These are the activations of a small neural network, seen along a few directions. Each row is one input.
In each table, some parts of the input vary, and every possible input appears once, in random order.
A made-up example of a description, with smaller parts first: one of 4 places along a line, together with either a single point or (one of 2 separate values, together with one of 5 places around a ring) or one of 11 places around a ring.
Shared parts are said once, and a part with two or three values counts as separate values.
In the rows, zero is written as 128.

Other details of the inputs shift rows strongly along three fixed directions, in all tables alike. That doesn't count.

Rows:
R1: [175 121 134 167 161 109 180 165 217  63 186 129 162]
R2: [139  94 137 102  84  98  94 103  55 149  81 116  77]
R3: [146 138 174 128 135 113 167 137 139 103 172 107  85]
R4: [110 131 171  91 115 172 146 116 130 171 140 103  88]
R5: [192  72 205  91  87  89 156 124 150 109 142 100  71]
R6: [ 81 144  46 139 164 174  89 126 140 148  96 155 215]
R7: [151 119  88 156  84  98  48 117  97 142  43 167 111]
R8: [ 84 160  82 145 171 165 120 138 176 131 140 162 230]
R9: [ 65 126 140  73 134 162 143 108  99 176 142 107 169]
R10: [120 133  94 130 154 168 121 130 143 132 120 129 142]
R11: [123 111 153 106 130 152 165 132 126 144 147  95  98]
R12: [115 158  80 182 158 139 126 153 177 114 136 162 203]
R13: [ 91 154 120 131 189 166 184 147 160 111 193 108 169]
R14: [154 113  79 164 124 110  97 135 104 117  79 141 111]
R15: [147 133 168 103 105 122 119 111 107 128 124 119  57]
R16: [112 139 141 100 120 136 107 108 116 135 123 132 120]
R17: [196  98 106 197 100  54 124 158 135  87  99 145 119]
R18: [ 66 127  80  96 153 183 109 109 109 168 111 122 184]
R19: [204 105 161 146  94  41 111 125 116  67 117 135  63]
R20: [132 125 178  81 176 150 197 127 158  83 215  79 106]
R21: [122 134 174 100 130 126 149 119 154 117 169 126 137]
R22: [169 128 132 175  82  68 102 139 114 118  97 157  97]
R23: [ 85 115 134  87  97 191 111 110  79 226  86 106  90]
R24: [108 126 181  52 120 188 140  97 122 169 144  93  75]
R25: [175  90 104 167  89  64  97 137 106 114  72 148 123]
R26: [130 175  75 204 154 115 112 155 152  97 120 171 158]
R27: [ 84 144 128  89 107 158  90  98  48 189  87 123  88]
R28: [161 148 116 194 145  75 150 160 167  62 161 152 161]
R29: [ 76 153  80 145 125 125  83 120  85 164  87 165 191]
R30: [125 122 179 100 153 130 204 136 161 106 208  88 139]
Description of these inputs: one of 5 places around a ring, together with one of 6 places around a ring.
- The inputs of R30 and R28 match in every part but the place on the ring of 6. If R13 is changed in the same way as R30 into R28, which row does it become? => R3
- Start at R10 and move only the place on the ring of 6, one step at a time. The first step leads to R14. Which rows follow, in order? => R20, R27, R15, R24
- Change only the place on the ring of 5 in R21. List by row number the other rows that result. => R15, R16, R22, R26

Rows:
R31: [ 95 159 116 170 140 140 137 147 131 149 114 144 159]
R32: [116 129  78 135 170 148 120 130 112 122 106 132 145]
R33: [104 180  80 179 137 120  95 130 159 117 146 153 166]
R34: [140  87 175 100 136  98 135 131 177 100 178 120 195]
R35: [123 119 158 146 146 137 174 158 178 124 156 104 104]
R36: [124 123 153 104 168 131 128 128 164  81 148  99 100]
R37: [161 129 153 141  50  87  89  97  84 143 102 135  55]
R38: [150 124 153 136 151 140 190 156 161 121 158 114 122]
R39: [143 149 144 126 130 137 132 111 173  89 171 132 129]
R40: [116 122 129 141 167 135 167 133 130  96 156  97 115]
R41: [105 141 181  57 160 155 156 101 124 124 170 108 119]
R42: [110  97 114 105  78  99 101  99 111 142  76 154 179]
R43: [171 175  54 208 132  85 101 148 139  76 135 191 180]
R44: [ 50 153 144  94 120 136  94 104  68 179 108 118 107]
R45: [ 64 127 129 109 157 163 143 126 108 153 139  81 109]
R46: [ 54 110 139  61  74 135 121  79  77 208  96 124 180]
R47: [100 150 181  62 160 144 176 117 110 120 195 111 129]
R48: [149 141 174 119 153 133 159 138 174 103 158 148 137]
R49: [165 115 148 136 140 130 186 162 149 117 154 123 115]
R50: [ 95 151 183  72 165 146 172 108 117 125 192 106 126]
R51: [205 142 121 220 113  40 115 165 143  74  97 193 121]
R52: [113 146 165 105 121 159 173 110 145 133 201  85 111]
R53: [167 123 119 122 146 151 155 127 172 100 174 110 118]
R54: [ 51 149 124  86 133 171  89  88  71 175  90 136 135]
R55: [229  29 203 138  92  29 170 153 156  76 169  78  95]
R56: [114 146 170  85 125 153 134 106 173 119 188 105 106]
R57: [ 70 155 109 147 149 125 119 136 105 135 129 114 136]
R58: [169 133  49 174 139 135 110 146 143  96 124 155 156]
R59: [106 128  89 143  93 159 105 110  89 179 101 115 108]
R60: [155  70 164  98 136 115 127 135 176 103 154 105 183]
R61: [175  53 181 132  40  36 103 135  74 151  93 104 102]
R62: [117 167 107 155 147 128 131 153 129 132 126 181 178]
R63: [161 129 134 128 137 145 132 115 184  83 161 117 116]
R64: [170 130 135  92 137 151 144 122 160 100 171 117 120]
R65: [172 120 145 160  51  65  97 122 100 131 110 108  35]
R66: [110  77  87  99  89 120 117 105 109 165  74 131 165]
R67: [127 153 112 139 139 136 115 145 135 129 106 181 165]
R68: [245  75 185 137 113  80 174 163 161  64 138 125  47]
R69: [ 96 140 139 120 107 146  93 112 104 177  73 161 119]
R70: [103 168  70 185 172  94  75 144 147  73 103 172 171]
R71: [156 116 148 137  84  71 114 123  46 137  89 120  56]
R72: [121 125 115 103 118 168  98 131  97 177  69 156 128]
R73: [131 131  71 162 138 154 110 120 151 121 124 135 139]
R74: [129 162  88 146 124 140 134 138 116 132 161 135 157]
R75: [119 156 117 150 137 135 151 162 121 141 130 152 161]
R76: [105 100  78 136 122 111 156 129 143 132 122 128 206]
R77: [ 84 139 188  82 118 163 123 118 143 168 124 123 104]
R78: [132 103 143 122 108  87 187 130 155 100 162 109 182]
R79: [102 139 167  77 150 147 183 127  95 132 186  92 120]
R80: [156  83 140 131  93  85  88 121  84 125  65 104  25]
R81: [ 95 131 134  80 127 192 105 112 102 203  76 134 127]
R82: [140 134  68 186 162 107 126 150 107 100 109 138 145]
R83: [120  97  93 105 119 117 123 109 153 123 101 145 196]
R84: [ 83  66 116  79 110 153  92 114  92 210  96 107 180]
R85: [ 86 143 182 115 138 150 171 144 158 149 170  99 117]
R86: [175 144 142 114 127 123 140 125 158  84 180 139 129]
R87: [131 136  82 161 164 154 130 153 155 132 100 157 164]
R88: [159 140 128 105 150 159 142 118 178 106 170 115 135]
R89: [ 97 145 108 143 157 164 102 142 169 143  97 145 153]
R90: [132 143 150  91 165 130 148 128 129  80 168 135 138]
R91: [116 126 169  66 134 183 143 105 182 127 185  81  94]
R92: [144 164 143 123 134 127 152 115 153 111 188 126 136]
R93: [135 128  89 138  92 141 107 115  83 181  99 117 104]
R94: [119 146  65 135 186 149 104 139 120 100 113 159 181]
R95: [ 79 112 110  57 139 192 117 107  51 190  98 108 112]
R96: [113 140  86 193 154 143 137 158 150 130 106 149 162]
R97: [212 110 103 216  87  53 108 154 153  72 121 123  61]
R98: [ 40 145 131  94 122 167 118 101  45 198 104 103 118]
R99: [156 113 178 129  77  57 100 104  60 120  92 130  35]
R100: [136 124 144  82 131 175 187 125 139 137 204  84 111]
R101: [175  88 161 115  90  87  88 103  80 113  64 117  31]
R102: [ 97 175  99 195 147 108 102 156 158 124 106 176 172]
R103: [145 140  47 197 140 123  90 146 172  97 114 143 144]
R104: [140 126 142  97 179 144 148 122 148  87 153 116 124]
R105: [106  92 134 128  89  87  80 121  92 170 104 143 187]
R106: [103 138  73 143 173 150 138 147  92 128 129 128 163]
R107: [195 117 153 122  57  84  85  98  91 133  91 140  51]
R108: [176  81 162 140  73  91  99 139 117 147  59 120  22]
R109: [108 126 124 126 121 165  92 120 117 172  64 146 122]
R110: [ 96 146 209  91 137 160 178 117 153 145 176 116 119]
R111: [118 137  44 195 182 126 101 144 133  79  92 154 171]
R112: [107 115 113 135 120 166 108 127 111 180  67 136 115]
R113: [152 155 129 139 125 127 159 130 142 115 180 109 130]
R114: [143 159  91 205 141 102 134 165 136 121 105 171 166]
- The inputs of R104 and R32 match in every part but one. If R89 is changed in the same way as R104 into R32, which row does it become? => R108
- The inputs of R58 and R43 match in every part but one. If R73 is changed in the same way as R58 into R43, which row does it become? => R37
- The inputs of R72 and R75 match in every part but one. If R36 is changed in the same way as R72 into R75, which row does it become? => R57
- What is each input in this table made of? => one of 6 places around a ring, together with either one of 2 separate values or (one of 3 separate values, together with one of 4 places along a line)
- Change only the choice among 3 separate values in R75. List by row number the other rows that result. => R74, R79
- Start at R86 and move only the place on the line of 4, one step at a time. The first step leads to R107. Which rows follow, in order? => R39, R56
- Change only the choice among 2 separate values in R66. List by row number the other rows that result. => R84
- Change only the place on the ring of 6 in R40. List by row number the other rows that result. => R54, R98, R99, R101, R111
- Change only the choice among 2 separate values in R76. List by row number the other rows that result. => R55
